A small network was shown many inputs. Here are its activations along a few directions, one row for each input.
Each table varies a few parts of the input and shows all the possible inputs, shuffled.
A made-up example of a description, with smaller parts first: one of 3 separate values, together with either a single point or one of 9 places around a ring or (one of 4 places along a line, together with one of 8 places around a ring).
Shared parts are said once, and a part with two or three values counts as separate values.

A family of inputs:
x1: -7  0  -7  10  13  -18  15  -4  -5  19  4  -1  -16  -25  -1
x2: -3  16  -9  17  32  0  2  -6  -10  4  26  14  1  15  -24
x3: 13  -20  -7  29  -12  0  8  12  21  -12  -17  26  -9  26  5
x4: 22  -25  3  -5  -18  15  -5  -28  21  -8  -13  -7  6  24  6
x5: 6  7  -1  -13  -1  -9  0  10  1  6  9  -3  13  -25  5
x6: 9  -15  15  -21  -15  8  5  2  -14  -37  -10  9  -18  32  17
x7: 6  -4  -18  -1  18  -20  7  4  -2  4  17  14  -9  -15  -25
x8: -12  2  -2  -12  -7  8  -7  14  -12  12  -7  -38  4  -26  5
x9: -9  -32  4  -19  -9  -3  0  1  -20  -27  -14  -4  -29  21  34
x10: 20  -33  -4  -15  -18  4  -4  -25  22  -4  -20  -9  2  15  10
x11: -1  23  9  -9  -3  15  -13  4  1  0  2  -1  7  -20  -7
x12: 9  18  0  10  8  -6  17  -5  -4  8  6  14  -3  -14  -16
x13: 15  -16  10  4  -7  18  -13  -33  14  -1  -10  -10  11  44  8
x14: 11  -27  -15  19  -12  -12  8  15  23  -8  -24  22  -13  17  9
x15: -28  -3  -4  5  1  -19  5  -1  3  10  10  -4  -1  -22  -2
x16: -10  33  13  -2  9  22  -18  -1  -3  7  6  -4  12  1  -4
x17: 0  27  4  18  20  1  12  -10  -8  15  10  10  2  7  -12
x18: -10  -12  -20  9  22  -19  5  1  -6  11  21  3  -18  -16  -13
x19: 7  6  -14  9  19  -8  7  -1  -5  -2  23  17  -5  -6  -28
x20: -20  25  6  13  10  0  2  -7  0  3  15  7  18  9  -13
x21: -3  12  5  -19  -3  3  -12  8  4  5  -5  -4  4  -29  -4
x22: -11  15  2  5  -3  -8  7  -2  5  -3  11  10  12  -12  -17
x23: 8  17  4  -4  -2  3  -1  6  -1  3  16  0  17  -16  2
x24: -4  -36  -18  31  -7  -12  3  10  16  -2  -21  11  -21  15  22
x25: 7  -23  8  -30  -14  -4  5  5  -12  -34  -17  6  -22  23  21
x26: 6  -13  0  38  0  5  0  8  15  -5  -14  24  -2  46  7
x27: 4  10  1  -21  -11  6  -6  18  -8  4  -12  -26  14  -25  -7
x28: -1  27  8  3  9  10  -6  1  -6  10  20  -3  22  5  5
x29: -18  4  2  -10  2  5  -14  5  0  13  0  -15  -5  -30  8
x30: 5  -42  -7  -4  -14  4  -9  -29  14  4  -16  -19  -5  12  22
x31: 5  21  6  -11  -12  18  -7  13  -11  0  -5  -23  17  -16  -10
x32: 8  8  -4  0  8  -19  17  -1  -1  13  0  11  -7  -23  -13
x33: -12  5  -2  -5  -3  -20  8  3  7  2  5  8  8  -21  -14
x34: -10  0  -4  -3  5  -7  -2  5  -2  13  13  -16  4  -27  18
x35: 2  -8  22  -12  -3  13  -4  -2  -21  -30  -7  7  -12  53  19
x36: -4  31  10  -4  -1  24  -12  9  -15  7  -1  -26  21  6  -7
The inputs of x29 and x16 match in every part but one. If x15 is changed in the same way as x29 into x16, which row does it become?
> x20
What is each input in this table made of?
> one of 4 places along a line, together with either one of 3 separate values or one of 6 places along a line
Start at x19 and move only the place on the line of 6, one step at a time. The first step leads to x12. Which rows follow, in order?
> x22, x23, x11, x31
Which other rows does x3 become when the choice among 3 separate values takes its other values? List them by row number.
> x4, x6
List by row number the other rows that have the place on the line of 4 in common with x14.
> x5, x7, x10, x21, x25, x27, x32, x33

A family of inputs:
x37: -6  31  13  -26  4  12  -8  17  -32  10  12  -30  8  -28  13
x38: 16  11  -13  26  20  -12  14  -15  14  26  19  19  5  -13  -18
x39: -6  -31  -3  2  -14  -25  15  12  8  -21  -19  24  -27  8  18
x40: -9  -12  9  8  3  -2  3  -11  -5  -27  6  25  -11  50  7
x41: 3  1  22  -16  -20  19  0  -7  -6  -37  -22  9  -3  44  1
x42: 12  3  10  4  -16  30  -14  -2  10  -9  -22  -9  15  33  -6
x43: -1  1  -12  14  -5  -18  6  7  23  19  5  9  10  -39  1
x44: -11  -27  -17  23  -14  -15  5  8  24  4  -26  6  -11  -3  4
x45: 7  24  -11  16  34  -14  16  14  -19  15  29  21  -11  -22  -22
x46: 0  -9  -5  27  7  11  -9  -7  11  0  5  7  7  38  1
x47: 3  16  15  -14  -9  15  -13  -12  1  21  2  -29  24  -20  16
x48: 19  -19  -20  36  13  -5  12  -7  12  11  -5  16  -11  22  -7
x49: 0  47  14  -17  6  18  -7  19  -24  -6  9  -7  19  -8  -20
x50: -23  15  -8  3  7  -23  12  30  -8  7  9  8  -9  -46  -12
x51: -12  34  1  6  30  1  -4  14  -21  3  37  11  9  -4  -13
x52: 0  -39  -16  -10  -14  -2  -10  -7  13  1  -21  -22  -9  -6  4
x53: -12  4  -9  -29  6  -12  -1  14  -20  3  14  -22  -8  -48  -11
x54: 24  -23  -7  16  12  -16  22  -4  -5  -14  2  34  -26  32  7
x55: 4  -43  -3  -32  -15  -11  1  -4  -2  -23  -14  -4  -25  6  19
x56: -16  22  3  17  13  1  -3  -20  14  13  21  7  21  6  -19
x57: 10  -12  -11  -18  -6  -7  -8  -9  12  16  10  -20  12  -41  1
x58: -3  -14  21  -25  -18  13  -4  -10  -13  -22  -22  -13  -14  24  35
x59: -8  -11  10  -4  -17  22  -15  -12  3  4  -29  -32  2  14  19
x60: 9  32  16  -6  -9  20  -9  -9  10  6  1  -8  34  0  -18
What is each input in this table made of?
> one of 4 places along a line, together with one of 6 places around a ring
The inputs of x45 and x48 match in every part but the place on the line of 4. If x49 is changed in the same way as x45 into x48, which row does it become?
> x42
Which other rows does x44 become when the place on the line of 4 takes its other values? List them by row number.
> x39, x43, x50

A family of inputs:
x61: 13  -47  -6  15  -11  -6  7  -8  15  -23  -21  23  -24  50  20
x62: -4  17  11  -11  -5  16  -11  4  -8  2  -1  -17  14  -3  2
x63: -3  0  -11  11  15  -15  10  3  -3  5  11  13  -11  -7  -10
x64: 0  1  -9  18  11  -9  6  -8  9  10  9  12  0  -1  -13
x65: 0  11  8  -12  -4  13  -10  -7  -1  6  1  -19  15  -6  1
x66: 0  8  -5  14  13  -12  11  2  0  1  12  22  -4  0  -14
x67: -4  10  7  -20  -2  8  -7  4  -14  0  2  -19  4  -13  2
x68: -2  7  -6  21  12  -7  7  3  3  7  9  15  -1  2  -10
x69: -8  9  8  -19  -7  5  -8  3  -6  2  0  -18  7  -19  6
x70: -1  18  12  -17  -4  11  -6  3  -10  -4  3  -11  10  -6  -2
x71: 13  -36  12  -16  -27  17  -9  -9  4  -27  -32  -9  -10  44  34
x72: 1  7  4  -14  -9  8  -8  4  -1  5  -5  -18  10  -17  2
x73: 1  -3  -13  17  7  -14  9  3  9  9  4  13  -4  -11  -12
x74: -7  -1  -10  13  10  -18  10  3  4  7  9  14  -7  -13  -7
What is each input in this table made of?
> one of 2 separate values, together with either a single point or one of 6 places around a ring
The inputs of x65 and x64 match in every part but the choice among 2 separate values. If x67 is changed in the same way as x65 into x64, which row does it become?
> x63

A family of inputs:
x75: 2  -10  8  -19  -11  6  -2  3  -11  -11  -13  -13  -9  3  19
x76: 2  -18  3  -25  -16  1  -4  9  -6  -15  -14  -12  -10  -5  16
x77: -6  -6  11  -19  -11  6  -6  3  -9  -14  -7  -9  -3  6  17
x78: 3  14  16  -8  -5  19  -7  6  -12  -15  -4  -2  6  23  5
x79: 4  1  -2  13  10  -8  11  -5  1  -5  8  23  -6  15  -9
x80: -16  45  9  -22  11  5  -6  13  -22  15  20  -21  16  -48  -17
x81: 0  -1  8  -14  -2  11  -8  -2  -12  -11  -2  -10  -2  17  8
x82: 2  8  -2  22  11  -3  9  6  -1  -5  5  25  -4  21  -10
x83: -14  37  -9  7  27  -17  9  13  -11  23  32  6  6  -48  -28
x84: 8  7  3  16  -3  15  -6  -5  13  5  -5  1  15  18  -3
x85: 1  -16  -9  11  5  -17  13  3  1  -2  -2  15  -20  1  3
x86: 6  -24  -10  -1  -15  -3  -4  -3  18  4  -16  -9  0  -9  8
x87: 6  -17  -4  4  -10  1  -3  -8  13  8  -14  -9  0  -1  11
x88: 0  -8  -9  16  14  -11  9  -3  -1  -3  8  18  -12  14  -8
x89: 10  0  3  6  -4  10  -5  -15  14  5  -3  -1  13  13  -2
x90: -1  -12  -1  4  -9  2  -6  -8  15  6  -8  -6  6  2  9
x91: -6  -11  -7  11  5  -16  10  2  2  -5  3  18  -14  5  2
x92: 1  -24  -14  5  0  -22  12  8  5  -6  -4  16  -20  -6  0
x93: 5  7  16  -17  -6  14  -5  -4  -11  -14  -2  -4  4  17  6
x94: 5  -9  -4  10  -1  8  -7  -14  12  8  -2  -6  7  12  -1
x95: -11  37  -4  1  10  -1  -4  3  1  33  19  -19  27  -51  -24
The inputs of x76 and x86 match in every part but one. If x93 is changed in the same way as x76 into x86, which row does it become?
> x89
What is each input in this table made of?
> one of 3 separate values, together with either a single point or one of 6 places along a line
Which other rows does x94 become when the choice among 3 separate values takes its other values? List them by row number.
> x81, x88
Which other rows does x83 become when the choice among 3 separate values takes its other values? List them by row number.
> x80, x95
Which other rows does x82 become when the place on the line of 6 takes its other values? List them by row number.
> x79, x85, x88, x91, x92
